Each row below holds a small network's activations on one input, seen along a few directions.
Each table varies a few parts of the input and shows all the possible inputs, shuffled.
Descriptions start from the smaller parts, as in this example, which fits no table here: values(3) and (point or line(9) or (ring(5) and line(6))).
Shared parts are said once, and a part with two or three values counts as separate values.

Table:
r1: [.05, -.32, .38, -.21, .38, .38, .01, .20, .13, -.15, .34]
r2: [.00, .48, -.09, -.08, -.17, -.61, -.23, -.24, -.37, .00, .10]
r3: [-.21, .17, -.17, -.03, .10, -.03, -.44, .47, -.21, .36, .05]
r4: [-.01, -.06, -.12, .02, -.06, .93, .21, .28, .32, .36, -.10]
r5: [-.18, .93, .03, -.05, -.27, -.01, -.07, .19, .45, .20, -.32]
r6: [.18, -.90, -.27, .30, -.07, .16, .20, -.11, -.34, -.07, -.25]
r7: [.06, .06, .20, -.15, .11, .73, .45, .13, .62, .00, .02]
r8: [.05, .15, .23, -.14, .04, -.42, .01, -.50, -.03, -.30, .35]
r9: [.07, -.21, .16, .21, -.06, -.59, .17, -.43, .11, -.56, -.18]
r10: [-.01, -.27, -.46, .35, -.16, -.44, .02, .01, -.40, .09, -.41]
r11: [-.18, .53, -.30, .06, -.16, .34, .01, .39, .28, .54, -.29]
r12: [.28, -.79, .06, .17, .12, -.04, .41, -.28, -.04, -.43, -.14]
r13: [-.11, .60, .32, -.11, -.10, .18, .19, -.02, .79, -.10, -.04]
r14: [.17, -.53, -.22, -.04, .03, .32, .03, -.17, -.47, .19, .28]
r15: [-.15, .24, .49, -.19, .19, -.17, -.26, .03, .29, -.28, .28]
r16: [-.01, .12, -.13, .25, -.26, -.79, -.06, -.19, -.23, -.25, -.44]
r17: [-.21, .57, .15, -.14, -.01, -.38, -.52, .28, -.03, .02, .01]
r18: [-.03, -.43, .03, -.06, .20, .57, -.24, .36, -.16, .20, .23]
r19: [-.01, .08, -.41, .01, -.07, -.27, -.15, -.04, -.53, .35, .12]
r20: [.26, -.42, .12, -.18, .23, .13, .26, -.34, -.18, -.16, .40]
- The inputs of r13 and r7 match in every part but one. If r15 is changed in the same way as r13 into r7, which row does it become? => r1
- What do these inputs look like to the network? => line(4) and ring(5)
- A walk changes only the ring(5) part. It starts at r9 and steps to r16. List the rest of the walk in order. => r10, r6, r12

Table:
r21: [-.05, .28, -.37, -.05, -.09, -.53, -.32, -.09, -.59, .34, .15]
r22: [.02, .33, .18, -.09, -.04, .09, .44, -.26, .53, -.15, .06]
r23: [-.10, .05, -.28, .40, -.21, -.60, .01, .08, -.08, -.08, -.60]
r24: [.11, -.60, .34, .09, .18, .19, .26, -.13, .36, -.41, -.03]
r25: [-.18, .08, -.20, .09, .01, -.62, -.54, .28, -.47, .17, -.07]
r26: [.13, -.54, -.42, .11, -.07, -.34, -.05, -.34, -.83, .06, .19]
r27: [.10, -.63, .22, .01, .19, -.25, -.15, -.07, -.41, -.42, .19]
r28: [.11, -.67, -.32, .42, -.14, -.43, .05, -.14, -.32, -.20, -.45]
r29: [-.17, .77, -.31, .10, -.38, -.55, -.24, -.13, -.20, .30, -.21]
r30: [-.09, .14, .32, .05, .09, .02, .22, .08, .65, -.33, -.17]
r31: [.00, .16, .17, .14, -.05, -.43, .12, -.02, .25, -.41, -.36]
r32: [.24, -.40, .18, -.04, .07, .26, .48, -.48, .24, -.23, .20]
r33: [.24, -.47, -.49, .28, -.22, -.34, .25, -.52, -.46, -.02, -.23]
r34: [-.16, .17, .41, -.25, .34, .01, -.35, .27, .23, -.09, .36]
r35: [.00, -.73, -.25, .25, .03, -.42, -.26, .03, -.71, -.11, -.02]
r36: [-.18, .10, -.01, -.17, .24, .60, -.33, .69, .08, .45, .08]
r37: [.10, -.69, -.07, .17, .07, .78, .30, .27, .22, .12, -.31]
r38: [-.15, .72, -.14, -.16, -.25, .66, -.04, .33, .38, .56, -.02]
r39: [-.16, .84, .28, -.27, -.09, .07, -.06, -.11, .52, .04, .23]
r40: [-.01, .29, -.18, -.27, .13, .67, -.12, .38, -.02, .62, .33]
r41: [.32, -.37, -.01, .03, -.07, -.18, .37, -.60, -.15, -.32, -.01]
r42: [-.08, .87, .14, -.17, -.22, -.38, -.14, -.22, .12, -.02, .02]
r43: [-.28, .65, .43, -.12, .02, -.01, -.28, .24, .64, -.14, .01]
r44: [.02, -.72, -.03, .02, .29, .79, -.05, .43, -.20, .18, .11]
r45: [-.12, .02, -.08, .12, -.06, .62, .25, .49, .51, .19, -.45]
r46: [.03, -.66, .39, -.06, .37, .20, -.06, .02, -.04, -.35, .39]
r47: [.05, .39, .09, -.31, .08, -.36, -.21, -.18, -.28, .03, .37]
r48: [-.28, .57, -.16, .24, -.27, -.64, -.46, .24, -.08, .13, -.42]
r49: [.03, .20, -.22, .02, -.19, .69, .47, .17, .40, .36, -.20]
r50: [-.08, .18, .26, -.17, .18, -.44, -.43, .18, -.16, -.15, .16]
r51: [.02, .24, -.44, .26, -.31, -.51, .23, -.29, -.20, .08, -.37]
r52: [.16, -.46, .22, -.20, .25, .28, .15, -.33, -.15, -.17, .62]
r53: [.18, -.52, -.20, -.08, .19, .86, .16, .10, -.30, .36, .36]
r54: [.10, .35, .02, -.01, -.16, -.35, .34, -.38, .12, -.23, -.14]
r55: [-.03, .37, .25, -.39, .23, .08, -.13, -.07, .11, .09, .58]
r56: [-.30, .53, .02, -.05, -.13, .58, -.25, .65, .49, .39, -.26]
r57: [.20, -.57, .16, .16, .03, -.27, .15, -.23, -.01, -.49, -.23]
r58: [-.19, .67, .29, -.02, -.11, -.47, -.36, .14, .24, -.20, -.19]
r59: [.22, -.43, .05, -.14, .09, -.17, .06, -.43, -.53, -.25, .41]
r60: [.26, -.50, -.23, .07, -.02, .85, .51, -.05, .10, .30, -.08]
- The inputs of r54 and r51 match in every part but one. If r58 is changed in the same way as r54 into r51, which row does it become? => r48
- What do these inputs look like to the network? => values(2) and line(4) and ring(5)
- Which other rows does r38 become when the values(2) part takes its other values? List them by row number. => r56
- Which other rows does r45 become when the line(4) part takes its other values? List them by row number. => r23, r30, r31
- A walk changes only the line(4) part. It starts at r35 and steps to r27. List the rest of the walk in order. => r46, r44

Table:
r61: [.01, -.02, .02, .00, .02, .22, .08, .08, .14, .05, -.03]
r62: [.00, -.02, .03, -.05, .05, .21, .04, .07, .07, .05, .06]
r63: [.20, -.58, -.02, .10, .08, -.26, .17, -.32, -.31, -.30, .04]
r64: [.00, -.06, .06, -.07, .09, .21, -.02, .09, .05, .05, .10]
r65: [-.03, .12, .07, .01, -.04, -.10, .03, -.04, .12, -.09, -.07]
r66: [.00, -.02, .01, -.02, .02, .22, .08, .07, .13, .06, -.01]
r67: [-.01, .12, .06, .02, -.03, -.10, .02, -.05, .12, -.08, -.06]
r68: [-.03, .11, -.08, .00, -.04, -.07, -.08, .05, -.09, .08, -.02]
r69: [.20, -.71, -.07, .10, .07, .09, .16, -.21, -.31, -.15, .06]
r70: [-.04, .11, -.09, .01, -.06, -.06, -.06, .04, -.05, .09, -.06]
r71: [-.04, .10, -.06, .00, -.02, -.07, -.10, .05, -.10, .10, -.01]
r72: [-.04, .08, -.06, -.01, -.02, -.08, -.12, .07, -.10, .08, .02]
r73: [-.05, .11, -.09, .05, -.08, -.06, -.04, .07, -.02, .08, -.13]
r74: [.00, -.05, .05, -.06, .07, .21, .01, .09, .06, .04, .10]
r75: [-.02, .12, .06, .00, -.03, -.10, .02, -.06, .10, -.08, -.04]
r76: [.13, -.59, -.21, .18, .02, -.23, .06, -.22, -.46, -.11, -.01]
r77: [-.01, -.02, .02, .00, .01, .23, .09, .09, .14, .04, -.04]
r78: [-.04, .07, -.05, -.02, .00, -.08, -.14, .07, -.11, .08, .02]
r79: [.00, -.02, .02, -.04, .03, .22, .06, .06, .11, .06, .02]
r80: [-.01, .12, .08, -.03, .00, -.11, -.02, -.06, .04, -.09, .03]
r81: [-.01, .12, .07, -.02, -.02, -.11, .00, -.07, .08, -.08, -.01]
r82: [-.01, .12, .07, -.01, -.03, -.11, .01, -.06, .10, -.07, -.02]
r83: [-.01, .11, .10, -.04, .01, -.12, -.03, -.06, .04, -.07, .05]
r84: [-.04, .11, -.10, .03, -.07, -.06, -.05, .05, -.03, .09, -.09]
r85: [.00, -.02, .02, -.04, .04, .22, .05, .06, .09, .06, .04]
r86: [.00, -.03, .05, -.05, .06, .21, .02, .07, .06, .06, .08]
r87: [.00, -.02, .02, -.02, .02, .22, .07, .07, .13, .06, .01]
r88: [-.04, .11, -.09, .01, -.04, -.06, -.07, .04, -.07, .09, -.04]
r89: [-.03, .12, -.09, .05, -.07, -.06, -.05, .07, -.02, .08, -.11]
r90: [-.02, .08, .11, -.05, .04, -.12, -.08, -.04, .02, -.09, .07]
r91: [-.04, .11, -.09, .03, -.07, -.06, -.05, .05, -.03, .10, -.07]
r92: [-.01, .12, .07, -.02, -.01, -.11, -.01, -.07, .06, -.08, .02]
r93: [-.02, .09, .10, -.05, .01, -.13, -.05, -.04, .03, -.09, .08]
- The inputs of r86 and r83 match in every part but one. If r77 is changed in the same way as r86 into r83, which row does it become? => r65
- What do these inputs look like to the network? => values(3) and (point or line(10))
- Which other rows does r64 become when the values(3) part takes its other values? List them by row number. => r78, r90

Table:
r94: [-.02, .17, .04, .02, -.05, -.13, .02, -.05, .08, -.06, -.09]
r95: [.03, -.04, .07, -.01, .00, .22, .10, .01, .17, -.02, -.02]
r96: [.01, .05, .03, -.01, .01, .06, .10, -.01, .16, -.01, -.04]
r97: [-.06, .14, -.02, .01, -.02, -.13, -.12, .08, -.06, .04, -.04]
r98: [.00, .12, .05, -.07, .00, -.03, .01, -.03, .04, -.03, .06]
r99: [-.04, .08, -.03, -.02, .00, -.03, -.08, .11, -.03, .06, -.02]
r100: [-.01, .03, -.08, .03, -.02, .08, .05, .07, .06, .10, -.08]
r101: [-.05, .18, -.06, .00, -.08, -.16, -.13, -.01, -.08, .07, .00]
r102: [-.04, .17, .03, .03, -.09, -.18, -.01, -.07, .09, -.07, -.09]
r103: [-.05, .16, -.08, .06, -.12, -.15, -.07, .00, -.01, .04, -.13]
r104: [.01, .06, .05, -.07, .05, .05, .04, -.02, .08, .01, .08]
r105: [.00, -.05, .13, -.06, .06, .19, .00, .06, .13, -.03, .06]
r106: [-.04, .15, .09, -.02, .01, -.16, -.07, .00, .04, -.08, .00]
r107: [-.03, -.01, -.06, .04, -.02, .18, .05, .09, .07, .09, -.06]
r108: [-.02, -.06, .01, -.03, .04, .22, -.05, .13, .03, .09, .01]
r109: [-.06, .16, .08, -.01, -.03, -.21, -.11, -.03, .05, -.08, -.01]
r110: [.01, -.05, -.04, .02, -.02, .24, .04, .09, .07, .10, -.06]
r111: [.25, -.85, -.14, .20, .04, -.21, .23, -.36, -.47, -.26, -.02]
r112: [.03, -.02, .10, -.08, .04, .22, .04, .00, .10, .00, .10]
r113: [-.05, -.02, -.01, .00, .04, .15, -.04, .13, .02, .08, .03]
r114: [-.04, .19, .05, -.03, -.05, -.18, -.07, -.09, .02, -.05, .04]
r115: [-.01, .00, .05, .01, .01, .15, .11, .01, .16, -.03, -.01]
r116: [-.01, .05, -.06, -.04, .02, .08, -.01, .05, -.02, .13, .04]
r117: [-.03, .02, -.03, -.01, .05, .06, -.05, .12, .01, .09, .00]
r118: [-.04, .15, -.08, .05, -.08, -.10, -.03, .03, -.02, .05, -.13]
r119: [-.01, .03, .09, -.05, .07, .03, .01, .04, .11, -.03, .04]
r120: [-.03, .01, -.04, -.03, .02, .18, .00, .07, -.01, .12, .07]
r121: [-.03, -.01, .11, -.03, .07, .13, .01, .06, .12, -.04, .07]
r122: [-.02, .11, -.06, -.04, -.03, -.01, -.04, .05, -.06, .09, .02]
r123: [-.02, .09, .09, -.05, .02, -.06, -.02, .04, .07, -.06, .02]
r124: [-.03, .17, -.06, -.01, -.04, -.10, -.09, .01, -.09, .08, .00]
r125: [-.07, .15, -.03, .02, -.06, -.18, -.16, .05, -.05, .03, -.05]
r126: [-.02, .18, .06, -.04, -.01, -.13, -.04, -.06, .01, -.04, .04]
r127: [.01, -.03, -.02, -.05, .01, .24, -.01, .07, .00, .12, .06]
r128: [.26, -.83, -.14, .14, .08, -.21, .15, -.37, -.53, -.25, .11]
r129: [.00, .10, .03, -.01, -.04, -.03, .07, -.01, .11, -.05, -.06]
r130: [.22, -.86, -.11, .15, .11, -.23, .12, -.31, -.51, -.28, .05]
r131: [-.01, .02, .07, -.06, .04, .15, .05, -.01, .09, .00, .11]
r132: [-.02, .09, -.08, .03, -.06, .00, .02, .06, .01, .07, -.10]
- What do these inputs look like to the network? => values(3) and (point or (values(2) and line(6)))
- The inputs of r109 and r102 match in every part but the values(3) part. If r113 is changed in the same way as r109 into r102, which row does it become? => r107
- Which other rows does r97 become when the values(2) part takes its other values? List them by row number. => r106
- Which other rows does r110 become when the values(3) part takes its other values? List them by row number. => r108, r127
- Which other rows does r98 become when the values(3) part takes its other values? List them by row number. => r123, r129
